Here are a small network's activations along a few directions, averaged over the inputs that share one value of a field.
Values that are neighbours, or in one group, have similar rows; names and order tell nothing.
(in the rows, 500 means zero)
Strong random noise was added to every row along 9 fixed directions; ignore it. To show where, here is one row again and again, with new noise each time:
[516 546 417 645 586 470 411 465 473 269 547 550 367 513 293 528 423 561
 640 505]
[523 474 423 466 515 394 371 604 332 513 646 341 547 543 574 422 311 838
 718 495]
[512 489 525 446 537 450 407 438 504 546 454 401 604 491 670 502 524 546
 608 425]
[393 460 439 754 668 352 533 534 271 392 524 552 297 326 275 600 495 539
 474 517]
[633 388 486 558 428 435 538 588 178 507 373 423 578 457 520 452 386 549
 593 425]
[609 546 507 790 372 444 523 374 420 410 746 552 185 446 424 544 415 396
 363 559]
[630 502 524 489 443 506 474 521 508 471 523 451 592 522 563 435 463 631
 617 508]
[484 452 575 517 646 499 566 494 561 532 440 546 554 361 430 539 690 438
 396 534]
[535 417 508 545 602 382 449 307 435 563 608 361 461 424 753 615 552 373
 409 371]
[415 552 534 416 547 526 336 396 613 545 433 434 541 496 546 539 547 430
 611 437]
[452 607 518 622 468 384 398 418 501 471 480 569 407 518 517 450 487 580
 581 538]


Field Z:
z13: [443 541 560 519 564 334 591 477 690 564 627 502 570 470 820 498 704 749
 340 538]
z19: [287 509 398 557 778 549 508 475 532 394 603 593 259 376 115 631 567 165
 218 506]
z17: [479 474 513 608 392 390 571 506 424 519 318 557 527 468 653 516 460 608
 554 492]
z16: [406 529 535 628 425 552 672 713 525 517 818 514 277 397 223 559 522 637
 285 687]
z14: [810 518 527 378 396 769 597 551 754 292 467 467 673 651 556 462 564 494
 631 422]
z2: [611 383 468 288 654 757 522 491 704 398 646 400 597 589 444 551 604 377
 386 420]
z1: [345 390 373 442 852 458 515 543 333 492 394 549 445 448 305 560 530 378
 470 456]
z15: [274 564 423 618 509 249 345 464 317 502 308 586 426 575 585 509 367 676
 728 499]
z8: [395 510 519 474 583 482 575 525 459 633 469 502 496 396 543 540 588 330
 334 502]
z10: [553 524 546 473 491 594 621 483 623 536 587 460 512 429 621 571 602 383
 470 494]
z5: [301 420 461 569 712 161 577 504 357 561 341 576 551 456 650 491 662 676
 354 456]
z12: [602 542 395 309 609 583 424 529 621 451 667 526 563 718 451 333 419 555
 515 592]
z7: [410 369 451 335 511 398 443 548 409 693 532 333 645 512 747 524 427 670
 531 457]
z11: [488 354 325 353 775 556 433 537 403 408 502 407 535 483 259 571 462 469
 577 431]
z3: [518 481 564 451 523 456 661 516 530 664 718 456 559 423 679 457 609 512
 239 550]
z6: [182 513 397 417 745 435 309 518 311 628 382 560 415 569 315 450 395 492
 558 534]
z4: [509 300 341 411 601 564 394 474 155 439 299 442 529 592 282 612 299 227
 638 317]
z9: [353 526 490 461 434 500 414 537 510 532 426 574 427 572 291 475 432 443
 453 514]
z18: [515 427 487 424 416 501 468 515 466 455 367 422 611 534 630 558 413 545
 631 361]
Z is arranged as a line.
Q: A walk along Z starts at z14 and steps to its neighbour z2. Put z19, z17, z7, z3, z6, z9 in the order it reaches them.
A: z9, z7, z17, z6, z3, z19
Q: Which values are neighbours of z10? Give them in the order they are listed.
A: z1, z12
Q: Which values are neighbours of z13? Give them in the order they are listed.
A: z16, z5
Q: Which values are neighbours of z4? Give them in the order they are listed.
A: z15, z11
